These are the activations of a small neural network, seen along a few directions. Each row is one input.
In each table, some parts of the input vary, and every possible input appears once, in random order.
A made-up example of a description, with smaller parts first: line(6) and (point or line(11) or (values(3) and ring(5))).
Shared parts are said once, and a part with two or three values counts as separate values.

Other details of the inputs shift rows strongly along three fixed directions, in all tables alike. That doesn't count.

Table:
x1: [ 11  22 -19  35  -7  26  -3  -9 -10  29  45]
x2: [ -4 -20 -29  -6   1  14  22  16   1 -26 -13]
x3: [  31 -105   28   21  -17    4  -13    1   -9    0    1]
x4: [ 29  33   7  -5 -31  11   2 -33  -4  37  38]
x5: [-21   2 -29 -11  32   8  21  27   7 -39 -10]
x6: [ 13  43   3  53  -2  33 -24 -18   0  32  31]
x7: [-21   6 -32   4  22  -6   7  27   4 -30 -38]
x8: [ -9  34   3 -65  -2 -41   8 -10   6   6   6]
x9: [ 44  49  30 -44 -34  -9 -11 -35   3  52  28]
x10: [  34 -112   42   33  -26   -3  -14   -7  -27    0   -3]
x11: [-13 -27 -33  -6   4   7  13  22   3 -20 -10]
x12: [-31   9 -22   3  10   5   4  20   2 -33 -43]
x13: [ 60  68  28 -59 -32 -34 -16 -43   9  79  50]
x14: [ 23  33  -9  57 -15  28   6 -22 -30  28  45]
x15: [ 37  48  29 -45 -34 -10 -16 -33   4  54  28]
x16: [ 61 -73  73 -82 -63 -50 -13 -46  11  36   1]
x17: [ 25  38  -7  56   3  19 -16  -2 -29  39  42]
x18: [-23  25 -30  24  28  10  12  14  20 -15   5]
x19: [-29  19 -13  23  13  19   7   4  17 -16  -1]
x20: [-32   5 -28  -3   7  15   7  33 -14 -27 -33]
x21: [ -4 -19 -13 -43 -14 -30  13   4  -3  -5 -14]
x22: [-21  28 -26  31  27   0  18  10   6 -18  -1]
x23: [ 20 -87  53  37  -5 -17 -15 -10  -2  -6  -7]
x24: [-24  16  15 -73 -15 -49  13 -15  28  -9 -29]
x25: [ 10 -95  35  32 -29   7 -18  -5 -27   1  -3]
x26: [-35  -9 -30 -13  41  26  24  10   5 -15 -32]
x27: [  0  18   7 -87  -1 -50  23  -7  11 -17 -17]
x28: [ 30  35  30   3 -10  -8  -2 -36 -14  28  42]
x29: [-13  21 -48  19  10  13  26  16 -15 -15   1]
x30: [ -4  13 -11 -47  -7 -14  15  14  -5 -15 -34]
x31: [-38 -10  -7  10  11  -7   6  12   9 -24 -20]
x32: [-23 -13  -5 -10  14  17  11  14   4 -37 -14]
x33: [ 14  36   3  46  -1  32 -17 -15   2  20  20]
x34: [-32 -15  -7   3  12   4   4  13  22 -25 -17]
x35: [-28 -11  -5  -2  13   7  12  14 -10 -37 -17]
x36: [-13  35   6 -50  -6 -48   8 -16  23  11  -3]
x37: [-27   7 -21   1  19  11  24  14  23 -38 -23]
x38: [-11  19   0 -72  -9 -52  -5   0  21   3 -34]
x39: [ 10  34  -9  47   2  20 -15   3 -28  33  33]
x40: [  8 -91  52  14  -7  10 -24  -2  -6 -10   1]
x41: [-28  28 -19  20  16  22  17   5  18 -23  -5]
x42: [-29  13 -27  19  38  26  20  -4 -15   3 -12]
x43: [-22  11 -39  19   3  12  13  15 -16  -7   6]
x44: [ -2  42  -2 -65 -18 -29   1  -2  -1  19  -9]
x45: [ 25 -87  51  27  -4  -6 -15 -10  13  -5  -3]
x46: [ 21 -85  46  29 -21   9 -26   6 -29   0 -16]
x47: [ 51  48  26 -42 -30 -10  -7 -33   3  51  28]
x48: [ 31 -85  48  29 -12   8 -31  -5   3  -1 -16]
x49: [-14   6 -13 -52  16 -19  13  13  16 -20  -6]
x50: [ -2  29   6  46   6  18 -11 -12 -22  19  46]
x51: [  8  29 -11  48 -16  29   5 -17 -28  20  35]
x52: [-10  -1  28 -83 -17 -44   5 -15   8  -6 -16]
x53: [ 36  49  25 -30 -21 -26 -26 -36  20  59  30]
x54: [-23  -6 -32 -11  14  15   2  38   1 -20 -23]
x55: [ -8  11  -8 -87 -29 -24  18  -9  19  -2 -18]
x56: [-17  -3 -30   3  22   5  -3  27  17 -22 -26]
x57: [ 34 -94  34  21  -6   8 -24  15 -11   2 -10]
x58: [ -3  12   2 -72   2 -45  19  -7  41  -9 -20]
x59: [-24  20 -31  19  31   6  12  21 -13 -22   9]
x60: [  6 -88  45  26  -4  -9 -25  -3  13   1  -1]
x61: [-13 -15  -6 -10  17  13  15  15   4 -37 -12]
x62: [ 13 -82  41  27 -11   5 -41   2   4   5 -14]
x63: [ -4  16  -2 -89 -17 -26   2   7  18   5 -25]
x64: [ 27  36  -6  49  11  20 -15 -10   3  28  30]
x65: [  2  40  -2  56   1  16 -24  -9 -12  28  24]
x66: [-20  27 -36  27  24   4  -2  22  -1 -13 -15]
x67: [ -9 -18  -9  -9  22   8  15  18   5 -36 -10]
x68: [-16 -17 -12  -1  24  -7  14  20  -9 -33 -11]
x69: [-16  27 -25  25  14  13   5  13  -3 -20 -23]
x70: [ 27  35  -5  48   1  22  -4  -2 -28  24  28]
x71: [-12  29 -30  27  20   9   6  17  -2 -19 -20]
x72: [-33  29 -17  29  13  11  17   4   4 -22  -8]
x73: [  6 -93  40  15   3   1 -24   8  -5  -9   4]
x74: [-33  -4 -43 -10   2  19  18  25   3 -26 -15]
x75: [  2  21   7  33   8  26 -11  -9  -8  16  45]
x76: [ 22  41  28  20 -11 -12   0 -40   4  31  34]
x77: [ 24  33  -9  50   5  19  -7   1 -27  27  31]
x78: [  2  27 -14  45 -13  22  -2 -12 -25  27  40]
x79: [ -4  -3  19 -70  -8 -66   7 -13  28   1 -20]
x80: [ -4 -12 -14   0  15   7   2  18  16 -25 -31]
x81: [  1 -16 -18  -7  10  16   9  29  -1 -24 -24]
x82: [  3  42   1  56  -2  21 -21 -14 -12  25  20]
Description of these inputs: values(2) and (point or (ring(5) and ring(8))).
Q: Changing only the values(2) part turns x65 into x62. The same change can be made to x50. Which row results?
A: x75
Q: Changing only the values(2) part turns x35 into x32. The same change can be made to x7. Which row results?
A: x64
Q: Changing only the values(2) part turns x20 into x15. The same change can be made to x31. Which row results?
A: x34
Q: Which other rows does x24 become when the ring(8) part takes its other values? List them by row number.
A: x22, x23, x31, x36, x72, x76, x79
Q: Which other rows does x39 become when the values(2) part takes its other values? List them by row number.
A: x54
Q: Which other rows does x76 become when the values(2) part takes its other values? List them by row number.
A: x37
Q: Which other rows does x21 become when the ring(8) part takes its other values? List them by row number.
A: x10, x14, x25, x29, x43, x51, x78

Table:
x83: [-53  41 -80  14  29  51   7  54 -23 -40 -28]
x84: [  0  -8  -5  81  11  21  -7  21 -28 -13   0]
x85: [-28  67 -50  27  30  30  40   7   1 -37  26]
x86: [ 27  -5  27   4  -6 -31 -23   1 -13  31  18]
x87: [  3 -34  15 -29 -17 -25  11 -19  17  -7  11]
x88: [ 19 -34  15 -48  -8  -5   2   4   1  10   2]
x89: [  2 -66   9 -60 -23 -20  -3  16  -3 -35 -66]
x90: [ 34 -45  45   7 -26  22  -7 -14 -16  21  12]
x91: [ 29  18   8 -13 -41   0 -22 -25 -13  44  11]
x92: [ 33  38  34  11 -30 -20 -14 -28 -14  41  24]
x93: [ 11  21  17   1 -11 -28   2 -42  -1  36  27]
x94: [ -9 -17  32 -19  -7 -22   4 -21  -8  -5 -16]
x95: [-40 -67 -12  22  18  23  22  30  -1 -76 -28]
x96: [ 34 -46  40  21  -4  -7   1 -25  -1  -2  37]
x97: [  8  -7  26  12 -33 -19 -21  -9 -12  28   0]
x98: [ -8  25  -4  90  19  34   5 -17 -29   3  31]
x99: [ 14  21  15 119  25  61 -45  -7  -3  35  51]
x100: [-38  56 -22 -42  17 -22  20  -2   1  -5  -4]
x101: [-20  58 -27 -43   6 -30   7  22   0  -3 -14]
x102: [ -37 -102  -19   -3   19   34   11   60   -8  -58  -51]
x103: [ 34   6  52  27 -32 -13 -27 -26 -24  41  21]
x104: [ 12 -18  35 -29   7 -20 -29  -5  33  11 -12]
x105: [ 53  -5  25  34 -44  10 -36 -37 -21  61  37]
x106: [ 16 -48  45  13 -13   0 -16 -22  -7  12  44]
x107: [ 24  14  11  -9 -12 -21  11 -36  15  22  50]
x108: [  3  98 -34 -46 -15   4  12  -9  -7  13  -4]
x109: [ 24 -57  40  -4 -20  20 -20  -4 -16  27  20]
x110: [ 20  92 -42 -31  -4   4  33 -14  15  37  39]
x111: [ -8 -30 -12  72  34  37   2  16 -14 -22  45]
x112: [ 19  20  22 -17  -6 -14  -1 -31   3  25  56]
x113: [ 23 -17  33   9   5 -27   4 -29  -8  11  14]
x114: [-31 -40  13 -22  18   2 -23  24  29 -28 -48]
x115: [-16  84 -77  27  23  44  22  25 -18 -23  -5]
x116: [  0 -73   1 -65  -9 -23 -15  27  -5 -25 -53]
x117: [ -2  60 -23 -32   6 -34  22  12   5  -9 -15]
x118: [-12 -56   3  90  42  25  -9  17 -31 -12  17]
x119: [  8  21  28 -17 -13  -4  -6 -29  -2  25  51]
x120: [-24  58 -30 -35 -15 -30  15  10   8  -1 -23]
x121: [-16 -35 -23  25  13  47  23  33 -12 -39 -24]
x122: [ -9 -70   1 -66 -15 -19 -16  27  -5 -26 -57]
x123: [ -6 -10  35   3  -1 -12 -15 -21 -18  24  18]
x124: [-40  42 -89  26  30  54  45  42   1 -34 -10]
x125: [  0 -23  31 -31 -17 -12   8 -20   4 -16   6]
x126: [-19  47 -35 -65 -15   5  33   6  15   2 -14]
x127: [ 43 -16  11  -8  -9  -7 -28  -5 -17  34  18]
x128: [ 27  35  27  56   3   3  -2 -45 -23  36  50]
x129: [-14  63 -10 -34  12  -7   8  -3  41 -13 -27]
x130: [ 31 -28  -2 -32 -23 -23 -10  -5   0  16 -13]
x131: [-12  48 -39 -61 -13   1  35   4  18   4 -10]
x132: [ -6 -13  26  13 -13 -14  -6 -30  -9  22   9]
x133: [ 18 -63   3 -53  -8 -26   0  17  -1 -30 -54]
x134: [-15  97 -15 -25  -7 -14  -4   1 -10  28  14]
x135: [ 15 -19  12 -16 -17 -45  -5   3   4  12 -12]
x136: [ 16 -20  30 -34  14 -26 -25   0  36   7 -12]
x137: [-19 -67   7 -40   5 -48  16   3  13 -28 -43]
x138: [ -7  59 -25 -29  17 -18   9  -1  51   2 -14]
x139: [  3  97 -17 -22   3 -12   1 -25  47  29  11]
x140: [-40 -44  -5  28  29  30  -5  37  19 -59 -61]
x141: [ 48  18  13 -27 -10  -3  17 -20   2  27  25]
x142: [-17 -28 -17  51   2   3  -4  29 -13 -18 -20]
x143: [  3 -73  -4 -57 -24 -27  -5  16   4 -22 -59]
x144: [ 54  23  26  -4 -21  11   5 -33  -7  44  42]
x145: [  8  -7  -1  85  39  38 -12  14  14 -15   0]
x146: [-29  43 -29 -49  -7 -16  33 -10  25 -18   6]
x147: [ -4  44 -40 -68  17  -3  31  19  13  -3   1]
x148: [-15   3  -5  86  16  48 -24   5  12   3   3]
x149: [ -8 -32   6  89   9  29 -29  28 -36   0   9]
x150: [  4   1   3  88  32  44 -16   8  10 -12   2]
x151: [ -8 -28  20 -30 -24 -16   6 -19  12  -5   7]
x152: [-76  48 -78  41  40  27  39  29  -5 -47 -22]
x153: [-15 -58  23 -43  -9 -28 -14   7  46 -23 -60]
x154: [-17 -53   7  88  34  28 -12  12 -33 -10  15]
Q: Changing only one part turns x138 into x148. The same change can be made to x127. Which row results?
A: x83
Q: Changing only one part turns x89 into x108. The same change can be made to x100. Which row results?
A: x123
Q: What is each input in this table made of?
A: values(3) and line(4) and (point or ring(5))
Q: Which other rows does x153 become when the values(3) part takes its other values? List them by row number.
A: x99, x129
Q: Which other rows does x137 become when the ring(5) part takes its other values? List them by row number.
A: x107, x110, x130, x135
Q: Which other rows does x128 become when the ring(5) part takes its other values? List them by row number.
A: x84, x85, x115, x144
Q: Which other rows agree with x146 in the line(4) part and the values(3) part? List them by row number.
A: x105, x120, x131, x152, x153
Q: Which other rows agree with x91 in the line(4) part and the values(3) part? List them by row number.
A: x97, x126, x132, x148, x151

Table:
x155: [ -9 -84   7  -7   5  10  -9  35   4 -34 -48]
x156: [ -9  11  -7 -74  -6 -45  20   2  10  -9 -18]
x157: [ 27  24  30 -43 -32 -21  -1 -49   4  43  32]
x158: [-18  78 -53  16  26  37  30  13   2  -7  25]
x159: [ 12  53  11 -69 -33 -27   0 -30  15  35   3]
x160: [-23 -25 -31  59  25  31  -8  39 -23 -28 -16]
x161: [  1  95 -31 -10  -8  14  11 -10  12  24  22]
x162: [ 30 -66  28  47  -1  15 -27   7 -13   6  -1]
x163: [-55  42 -64  17  26  33  24  39 -10 -41 -35]
x164: [ -6 -17   0  59   9  24  -2   7 -28  -4  22]
x165: [ 42  23  33  51 -24   6 -33 -30 -27  52  49]
x166: [-39 -41 -14 -45   2 -15  28  24   3 -53 -53]
x167: [  9 -34  52  39   7 -12 -19 -25  16   4  19]
x168: [  2 -24  -3 -48   5 -19  12   6  11 -17 -19]
x169: [ 21 -65  22  24   0  -4 -11  -1 -12   3   9]
x170: [  5  -3   2 -85 -12 -50   4   6  19  -3 -38]
x171: [ -9  53 -38  46  12  44  13  -3  -6   3  38]
x172: [ 18 -17  57  24  -1 -22 -33 -31  23  25   9]
Q: Changing only one part turns x167 into x172. The same change can be made to x171. Which row results?
A: x161
Q: What is each input in this table made of?
A: values(2) and (point or ring(8))
Q: Which other rows does x165 become when the values(2) part takes its other values? List them by row number.
A: x164
